A small network was shown many inputs. Here are its activations along a few directions, one row for each input.
Each table varies a few parts of the input and shows all the possible inputs, shuffled.
A made-up example of a description, with smaller parts first: one of 2 separate values, together with either a single point or one of 9 places around a ring or (one of 5 places around a ring, together with one of 6 places along a line).
Shared parts are said once, and a part with two or three values counts as separate values.

Other details of the inputs vary at random and push rows far along two fixed directions, the same in every table; ignore that.

Rows:
r1: 17 615 412 525 748 477 209 135 241 -126 118
r2: -128 -388 -126 100 423 -449 197 -238 -341 507 124
r3: -206 -64 24 211 561 -216 158 -447 -470 585 141
r4: -25 78 -9 -134 198 62 -247 142 -45 -37 -30
r5: 213 513 277 -61 607 271 -277 -24 -210 54 154
r6: 84 571 241 158 384 353 -334 -13 -262 148 -102
r7: 120 110 135 -60 41 134 -134 51 -81 50 -262
r8: -270 -837 -329 318 -216 -722 652 -512 -121 516 179
r9: 76 805 150 185 362 277 -187 -57 -147 43 281
r10: -199 -339 -135 95 390 -426 205 -306 -368 508 61
r11: -203 132 -99 463 371 -270 226 -352 -339 563 390
r12: 42 31 173 -500 -367 443 -260 73 291 -607 -348
r13: 48 736 238 117 330 397 -70 -284 -140 -11 309
r14: 23 551 275 176 346 398 -315 -69 -252 147 -91
r15: -123 -143 -7 -612 -431 335 -279 145 367 -701 -295
r16: -56 -421 -188 78 -474 -234 282 -43 138 30 -50
r17: 322 29 144 -547 -183 258 -292 415 278 -564 -229
r18: 27 -101 9 456 542 -280 23 -144 -410 684 127
r19: 122 259 -78 -350 -348 208 -272 475 387 -626 43
r20: -465 -801 -479 392 -165 -737 487 -412 -97 508 261
r21: 140 539 369 113 322 408 -213 -131 -239 173 -143
r22: -270 -413 -346 3 -349 -290 177 -21 148 -59 117
r23: 45 -94 101 251 558 -274 191 -345 -455 633 99
r24: -81 -414 -328 85 -402 -392 184 178 104 31 -28
r25: -157 -376 -14 320 172 -243 227 -386 -330 602 -95
r26: -205 -865 -470 192 -20 -934 601 -183 -143 528 314
r27: 269 520 351 103 396 340 -239 -10 -215 187 -96
r28: 84 504 367 0 383 448 -164 -306 -245 71 -46
r29: 439 704 306 272 299 272 -103 43 -83 132 233
r30: 120 -655 -309 -540 -825 -322 188 470 509 -591 -150
r31: -52 55 64 -569 -260 402 -313 173 253 -637 -247
r32: -155 70 26 -426 -316 428 -425 169 311 -617 -262
r33: 58 63 7 -107 258 30 -270 185 -30 -40 41
r34: -155 -853 -401 227 -138 -903 681 -267 -183 558 165
r35: -100 -583 -376 -329 -940 -205 53 494 504 -544 -234
r36: 287 772 290 253 221 322 -76 -79 -143 134 106
r37: -70 -613 -418 -594 -787 -325 139 428 491 -641 -122
r38: -114 533 216 73 428 428 -325 -204 -222 60 38
r39: 39 63 161 -195 73 148 -56 -76 -93 -40 -160
r40: -220 -400 -247 -71 -340 -246 248 -191 162 -101 124
r41: -171 -135 222 191 503 250 180 293 336 -239 -268
r42: 144 -616 -298 -393 -892 -273 126 549 528 -506 -236
r43: 70 496 376 171 259 494 -231 -311 -177 137 -148
r44: 51 228 -15 -192 -557 385 -233 312 377 -591 -124
r45: 141 80 44 -364 -284 309 -426 507 260 -498 -330
r46: -212 -845 -363 244 -170 -835 686 -328 -173 557 178
r47: -98 102 -25 -140 156 72 -229 80 -73 -50 -94
r48: 101 86 132 -206 114 96 -75 -24 -100 -33 -174
r49: 18 96 -60 588 329 -310 213 -183 -327 643 316
r50: -189 -809 -356 389 -237 -782 629 -250 -152 640 94
r51: -71 574 225 44 462 370 -326 -114 -242 83 34
r52: 2 -631 -423 -454 -720 -368 1 629 556 -604 2
r53: 144 203 90 -213 -620 411 -149 152 428 -580 -190
r54: 81 77 -35 363 512 -371 276 -252 -305 534 511
r55: 322 723 221 333 323 265 -205 114 -92 105 285
r56: 20 219 9 -151 -599 398 -250 227 417 -605 -135
r57: -19 518 267 204 319 466 -316 -161 -232 125 -86
r58: 264 49 177 -40 124 79 -164 178 -34 48 -131
r59: 413 698 333 128 385 237 -50 -26 -114 46 329
r60: -93 -123 -13 -356 -552 379 -374 259 362 -600 -425
r61: -162 -426 -293 -148 -305 -366 292 -8 113 -68 117
r62: -78 -454 -192 -70 -405 -278 348 -119 119 -55 38
Each input here is: one of 2 separate values, together with either a single point or (one of 5 places around a ring, together with one of 6 places along a line).
Question: Changing only the choice among 2 separate values turns r3 into r61. The same change can be made to r15. Which row results?
Answer: r40
Question: Start at r5 and move only the place on the ring of 5, one step at a time. The first step leads to r17. Which rows follow, in order?
Answer: r58, r18, r33
Question: Which other rows does r39 become when the place on the ring of 5 takes its other values? List them by row number.
Answer: r3, r14, r21, r51

Rows:
r63: 70 -341 -107 5 -115 -234 171 116 6 88 -27
r64: 131 233 33 -2 12 -19 -89 60 -74 79 -15
r65: -29 157 46 139 -11 164 -12 -2 -8 -17 35
r66: -29 31 77 -115 139 140 -230 -154 -154 11 -136
r67: 147 102 94 22 103 86 -12 100 -31 -1 68
r68: -44 -573 -328 -569 -766 -155 -65 356 473 -689 -185
r69: 100 108 106 12 133 68 -2 109 -36 -30 94
r70: -85 178 19 93 60 130 24 -11 4 -74 52
r71: 90 138 31 14 -25 91 -120 -93 -50 -18 106
r72: -24 153 100 -14 -21 130 -5 -91 -12 -17 105
r73: -36 172 67 -41 29 122 24 -110 -2 -33 99
r74: -132 -646 -315 320 -36 -723 405 -384 -295 627 93
r75: 108 152 104 144 65 67 -3 6 70 26 -77
r76: 120 191 19 1 10 29 -114 77 -55 82 49
r77: -9 150 53 71 189 63 12 2 125 -80 26
r78: 44 181 20 -22 73 20 -118 81 -50 30 132
r79: -59 -9 140 8 240 169 -157 -27 2 10 -208
r80: 5 123 69 95 167 95 -11 19 111 -58 57
r81: 9 178 39 144 -39 161 3 -1 -17 10 -22
r82: -93 -340 -91 96 -70 -196 127 59 148 12 22
r83: 19 192 -17 -53 80 32 -60 -121 -25 -85 94
r84: 59 97 94 136 84 122 -46 33 101 -17 34
r85: 77 152 57 -45 198 29 46 76 -5 -74 55
r86: -98 40 141 -132 108 203 -121 -157 -113 40 -167
r87: 93 125 74 -19 176 55 24 88 -23 -54 87
r88: -212 -654 -258 339 -26 -616 493 -394 -265 686 138
r89: -66 -462 -336 -556 -608 -225 -35 471 439 -565 -191
r90: -49 201 51 -68 49 92 46 -124 15 -57 67
r91: 31 196 -6 -53 110 13 -92 70 -34 0 121
r92: -150 47 95 7 141 212 -123 -61 -106 6 -211
r93: 85 173 14 -4 40 43 -123 80 -51 56 102
r94: 66 210 108 4 -77 93 22 -117 -34 36 -42
r95: -138 -408 -145 -169 -4 -218 -66 44 -96 132 -182
r96: 30 -5 148 -108 254 133 -126 43 -131 23 -173
r97: -343 -678 -305 434 40 -620 484 -271 -229 569 165
r98: 191 161 113 25 72 26 23 83 -55 18 -52
r99: 128 161 27 21 -49 84 -106 -96 -63 11 51
r100: -102 210 7 72 87 104 47 -27 18 -86 25
r101: 92 119 99 147 63 113 -36 26 94 19 -16
r102: -33 -576 -293 -525 -783 -142 -90 357 448 -637 -165
r103: 20 147 88 5 -47 152 -9 -99 -15 17 77
r104: 15 217 65 139 -45 108 21 -16 -27 0 -87
Question: Changing only one part turns r98 into r74. The same change can be made to r69. Which row results?
Answer: r102
Question: Changing only one part turns r92 into r79. The same change can be made to r70. Which row results?
Answer: r80
Question: What is each input in this table made of?
Answer: one of 6 places around a ring, together with either a single point or one of 6 places along a line
Question: Start at r76 and move only the place on the ring of 6, one step at a time. The first step leads to r63. Which rows follow, in order?
Answer: r101, r81, r88, r99
Question: Which other rows agree with r86 in the place on the ring of 6? List them by row number.
Answer: r72, r73, r88, r90, r94, r103
Question: Which other rows agree with r76 in the place on the ring of 6? List them by row number.
Answer: r64, r78, r89, r91, r93, r95

Rows:
r105: -77 264 152 64 291 97 -13 -438 -363 370 -43
r106: 26 -457 -182 140 -248 -372 176 250 200 83 -165
r107: 104 372 204 -352 -423 573 -254 127 255 -621 -403
r108: 61 311 90 239 510 -27 192 10 -197 252 277
r109: -128 174 183 198 583 123 104 -233 -213 254 -79
r110: -87 -477 -171 73 -247 -306 299 -14 303 -84 95
r111: 144 413 90 324 134 4 196 -185 -282 315 260
r112: 141 269 62 165 482 -127 -158 -53 -327 358 104
r113: -372 -527 -293 5 -82 -229 160 100 173 -91 -13
r114: 213 350 92 411 170 -24 -18 -157 -269 402 46
r115: -232 -529 -88 19 -212 -203 297 -23 170 -4 -303
r116: 210 659 276 -191 235 561 -294 168 288 -558 124
r117: -44 -393 -182 57 -282 -346 389 218 185 -5 51
r118: 118 164 188 138 263 101 -147 -279 -377 458 74
r119: 24 -575 -120 42 -419 -196 111 -1 10 105 -178
r120: -18 -354 -277 -220 -377 -398 218 81 -18 73 105
r121: 245 1 -106 -579 -654 120 -387 502 357 -571 -306
r122: -104 -504 -265 -227 -117 -407 111 -44 102 -103 155
r123: -38 -628 -54 92 -240 -194 166 137 156 84 -188
r124: -195 325 15 189 226 97 -96 -375 -297 326 224
r125: 68 73 218 274 555 126 -33 -73 -227 341 40
r126: 254 422 76 -760 -389 433 -395 647 387 -943 -93
r127: 33 762 215 -32 -167 696 -368 20 130 -455 -20
r128: -347 -474 -227 144 -276 -201 217 37 232 -50 -35
r129: 78 99 190 116 491 53 -167 -169 -372 359 82
r130: 100 334 101 341 170 43 104 -419 -164 234 304
r131: -365 -499 -322 -155 -147 -301 27 8 31 -69 25
r132: -192 -230 -37 -128 195 -156 53 -185 -187 123 -144
r133: 57 -12 -85 -269 -263 -28 -76 -90 133 -196 139
r134: 323 667 260 -119 236 488 -414 432 181 -387 -134
Question: Changing only one part turns r113 into r127. The same change can be made to r134. Which row results?
Answer: r114
Question: What is each input in this table made of?
Answer: one of 5 places around a ring, together with one of 6 places around a ring
Question: Start at r115 and move only the place on the ring of 6, one step at a time. The first step leads to r128. Which rows follow, in order?
Answer: r110, r117, r106, r123
Question: Which other rows does r115 become when the place on the ring of 5 takes its other values? List them by row number.
Answer: r105, r107, r109, r132

Rows:
r135: -285 -575 -417 294 150 -758 485 -12 -42 327 119
r136: 128 378 319 -145 487 361 -178 -294 -321 107 120
r137: 90 609 83 67 260 184 -445 -116 -404 235 27
r138: 9 481 215 391 472 310 -213 55 28 66 319
r139: -7 -310 -268 -659 -555 -89 -52 586 499 -757 92
r140: -95 577 137 -92 473 248 -219 -95 -422 119 28
r141: -55 -742 -229 223 150 -624 505 -186 79 282 200
r142: -53 -424 -473 295 -144 -772 249 34 -177 453 265
r143: 285 548 370 247 469 211 116 -87 1 37 85
r144: -95 -425 -123 -612 -553 29 -45 422 425 -609 -661
r145: -281 -324 -366 347 -623 -415 387 -669 -147 393 260
r146: 44 248 370 227 484 507 -305 -232 -150 144 -36
r147: -193 -851 -125 92 98 -566 425 -330 -135 433 -257
r148: 132 -480 -36 -228 -685 95 43 624 646 -670 -314
r149: -123 528 163 60 579 258 -241 -155 -251 71 -127
r150: 199 714 218 106 351 186 157 91 -204 147 176
r151: -461 -886 -289 259 142 -447 101 -202 -140 487 -8
r152: 131 -302 -196 -604 -846 -14 -265 458 275 -451 -515
r153: -105 -826 -202 442 47 -483 398 -73 74 357 192
r154: -175 447 177 274 469 409 -342 -33 -252 158 -131
r155: 34 318 126 -863 -266 576 -584 409 293 -873 -166
r156: 62 561 182 178 584 170 -103 -63 26 -14 326
r157: 53 -477 -21 -779 -635 48 -44 359 295 -629 -445
r158: 383 743 162 274 142 125 -70 68 -188 256 171
r159: 41 243 212 -403 -403 706 -445 558 385 -692 -622
r160: 223 -308 -68 -610 -686 -32 148 577 501 -737 -160
r161: -148 116 100 -130 389 146 -254 -161 -38 -50 -39
r162: -150 -585 -300 298 52 -694 651 -11 -6 428 -30
r163: -269 -619 -246 -40 4 -558 441 -144 -353 535 -164
r164: 164 -640 -300 231 -148 -674 294 -153 -61 437 352
r165: 278 639 94 190 274 106 -299 -30 -126 149 482
r166: 344 483 341 69 190 263 -294 -252 -344 276 -53
r167: 225 -486 -149 -680 -754 56 -396 279 362 -579 -284
r168: -258 630 227 511 -71 586 8 -544 -19 47 154
r169: 282 520 271 45 451 230 34 -95 -131 33 413
r170: 161 143 354 -420 -387 733 -474 439 431 -767 -556
r171: -511 -450 -297 331 -339 -392 598 -711 5 256 106
r172: 123 498 145 -1 302 226 -513 -224 -317 229 190
r173: -248 -485 -429 146 61 -742 493 47 -212 369 275
r174: -181 764 174 141 -68 436 145 -609 -204 0 312
r175: 197 -568 -238 280 -237 -696 402 -84 -93 485 178
r176: 8 -586 -76 -686 -455 123 -190 245 514 -750 -441
r177: -18 583 138 457 429 281 -136 159 -63 84 155
r178: 117 581 269 474 343 344 27 154 -41 178 12
Question: What is each input in this table made of?
Answer: one of 4 places along a line, together with either a single point or (one of 2 separate values, together with one of 5 places around a ring)
Question: Changing only the place on the line of 4 turns r172 into r161. The same change can be made to r137. Which row results?
Answer: r149
Question: Which other rows does r175 become when the place on the line of 4 takes its other values? List them by row number.
Answer: r143, r148, r160
Question: Which other rows agree with r169 in the place on the line of 4? List them by row number.
Answer: r136, r139, r140, r150, r155, r157, r160, r163, r173, r174
